A small network was shown many inputs. Here are its activations along a few directions, one row for each input.
In each table, some parts of the input vary, and every possible input appears once, in random order.
A made-up example of a description, with smaller parts first: one of 4 places along a line, together with either a single point or one of 9 places along a line or (one of 2 separate values, together with one of 5 places around a ring).
Shared parts are said once, and a part with two or three values counts as separate values.
In the rows, zero is written as 128.

A family of inputs:
r1: [119 108 113  99  49  94  78 104 138 152 156 131]
r2: [106  95  93 143 107 198 119 137 154 140 138 210]
r3: [138 178 153 132 148 109 167 130 123 104 111 105]
r4: [136 166 168 119 152  95 161 115 128  98 120  93]
r5: [134 179 126 144 153 127 155 150 106 106 115 102]
r6: [129 114  94 157 152 186 155 146 150 141 130 174]
r7: [133 129 140 116  73 115  65 155 148 146  96 132]
r8: [121 137 128 100  37 107  88 141 140 151 130 138]
r9: [116 157  91 154 146 145 138 150  59 127 129  85]
r10: [116 152 102 138 148 131 124 133  46 126 137  68]
r11: [122 146 138 106 149  96 120 106  60 107 137  50]
r12: [155  99 157 139 153 124 175 133 194 135 128 177]
r13: [128  96  83 156 117 192 130 144 163 148 135 192]
r14: [128 174 107 154 146 146 152 152  81 121 116  95]
r15: [155  79 146 129 126 135 151 123 210 142 128 192]
r16: [138  93 131 125 109 108  37 128 151 138 102 120]
r17: [119 145 114 118 144 114 117 116  47 116 140  52]
r18: [136 158 173 106 155  88 145 101 111 102 127  79]
r19: [127 149 162 100 149  87 131  97  87 101 136  57]
r20: [128  81 117 113  93  94  49  99 146 143 136 120]
r21: [102 121 101 151 160 187 163 137 127 130 136 179]
r22: [131  81 147 116 113 136 142 122 200 137 131 213]
r23: [128 105 159 127 164 131 182 124 175 131 129 178]
What is each input in this table made of? -> either one of 5 places around a ring or (one of 2 separate values, together with one of 4 places along a line) or one of 10 places around a ring
Which other rows belong to the same alternative as r23? List them by row number. -> r2, r6, r12, r13, r15, r21, r22

A family of inputs:
r24: [153 154 144 149 127 149 162 162 170 126  99 165]
r25: [110 201 144 115 139  98 156 129  75  86 119  70]
r26: [148 161 150 122 179  96 172 113  75 107 145  46]
r27: [118 121  78 163  99 173 111 152 118 145 123 159]
r28: [154 125 141 148 169 154 169 151 180 120  97 156]
r29: [130 142 107 122 161  88  96 124  58 115 134  38]
r30: [120 164 163 115 174 110 164 114  69  93 119  57]
r31: [143  78 142 127 126 112  70 137 172 136 110 146]
r32: [102 129 110 108  76 155 142 127 131 148 162 161]
r33: [139 193 132 112 115  95 132 138  64 130 137  52]
r34: [150 188 148 121 140  93 166 126  70 113 145  56]
r35: [127 149 115 153 127 167 182 151 128 132 133 182]
r36: [132  92 154 103 134 105 164  91 171 124 145 162]
r37: [114 100 123 120 145 154 183 102 143 123 167 162]
r38: [116 128 125 116 104 152 176 113 137 130 169 171]
r39: [129 179 121 115 113 113  84 125  54 101 115  58]
r40: [103 163 133 121 187 106 112 103  71  90 115  58]
r41: [120 143 133 113 154 112  85 121  45 107 115  53]
r42: [132 120 156 101  93 100 157 103 165 133 148 171]
r43: [127  94 120 106  66 112  89 104 150 150 138 148]
r44: [143  87 161 136 155 112  99 117 189 128 112 153]
r45: [144  98 108 151 146 156  89 162 158 139  94 144]
r46: [133 170 102 126 116  86  99 129  62 117 128  38]
r47: [111 194 145 108 108 106 125 140  57 116 112  63]
r48: [124 151 126 132 189  89 125 104  72 112 135  41]
r49: [115  91  81 160 144 171 110 150 116 143 128 161]
r50: [111 151 100 145  98 170 148 164 123 150 127 172]
r51: [115 101  98 168 174 173 140 131 131 138 130 167]
r52: [125  65 122 106 110 113  88 103 148 145 140 149]
r53: [110 100  89 124  76 159 107 114 125 142 159 148]
r54: [151 103 176 124 149 107 148 126 194 114 115 159]
r55: [125 119 113 155 169 169 188 140 136 127 132 173]
r56: [144 107 140 130  80 111  72 138 172 140 108 145]
r57: [145 108 126 158 175 158 119 142 175 133  95 151]
r58: [150 132 178 125 107 102 141 136 186 122 119 168]
r59: [136 157 128 142  99 151 126 175 164 147  94 156]
r60: [118 122 141  92  66 106 123 116 157 154 142 161]
r61: [105  71  92 125 120 159 106 113 123 138 162 149]
r62: [145 129 105 157  99 154  91 163 159 143  90 143]
r63: [133 136 161 116  81 106 106 148 179 145 113 158]
r64: [105  82 109 133 148 160 135  94 137 133 163 155]
r65: [124  75 140 115 138 112 117  83 165 137 141 155]
What is each input in this table made of? -> one of 6 places around a ring, together with either one of 2 separate values or one of 5 places around a ring
The inputs of r34 and r26 match in every part but the place on the ring of 6. If r38 is changed in the same way as r34 into r26, which row does it become? -> r37
Change only the choice among 2 separate values in r34. List by row number the other rows that result. -> r25
Change only the place on the ring of 5 in r63. List by row number the other rows that result. -> r32, r50, r59, r60
Which other rows agree with r41 in the place on the ring of 6? List them by row number. -> r29, r31, r45, r49, r52, r61
Change only the choice among 2 separate values in r39. List by row number the other rows that result. -> r46

A family of inputs:
r66: [131 135 123 135 121 141 136 143 141 133 121 144]
r67: [126 185 141 106 145  74 113 115  35 103 126  13]
r68: [127 106 122 124 123 128 114 116 129 134 138 132]
r69: [125 114 116 135 138 144 136 124 124 132 136 137]
r70: [130 118 132 133 150 138 145 121 139 124 130 141]
r71: [133 127 129 124 105 125 115 135 145 135 122 137]
r72: [120 121 111 136 131 147 129 131 123 132 134 142]
r73: [132 123 139 132 144 131 150 131 144 126 126 144]
r74: [122 113 117 125 116 131 109 123 127 135 135 136]
r75: [125 198 133 123 165  99 143 126  26  96 127  17]
r76: [135 129 137 126 110 117 123 132 151 131 122 141]
r77: [125 133 116 137 118 146 129 143 132 131 121 144]
r78: [125 106 128 122 129 124 121 114 137 129 137 132]
r79: [131 110 138 122 134 121 123 113 144 126 131 135]
r80: [131 135 139 131 133 134 151 133 146 127 124 146]
r81: [132 127 146 119 117 117 129 125 151 129 125 140]
r82: [134 115 146 120 128 114 128 123 149 129 127 137]
r83: [133 137 130 137 126 133 144 140 147 129 121 148]
r84: [127 124 123 126 103 130 109 135 136 134 122 138]
r85: [124 114 122 133 145 140 142 121 133 127 136 138]
r86: [123 127 111 140 125 149 124 139 127 136 126 140]
r87: [125 119 117 129 110 133 103 132 131 138 127 134]
What is each input in this table made of? -> one of 2 separate values, together with either a single point or one of 10 places around a ring
Change only the choice among 2 separate values in r80. List by row number the other rows that result. -> r81
A walk changes only the place on the ring of 10. It starts at r77 and steps to r66. List the rest of the walk in order. -> r83, r80, r73, r70, r85, r69, r72, r86
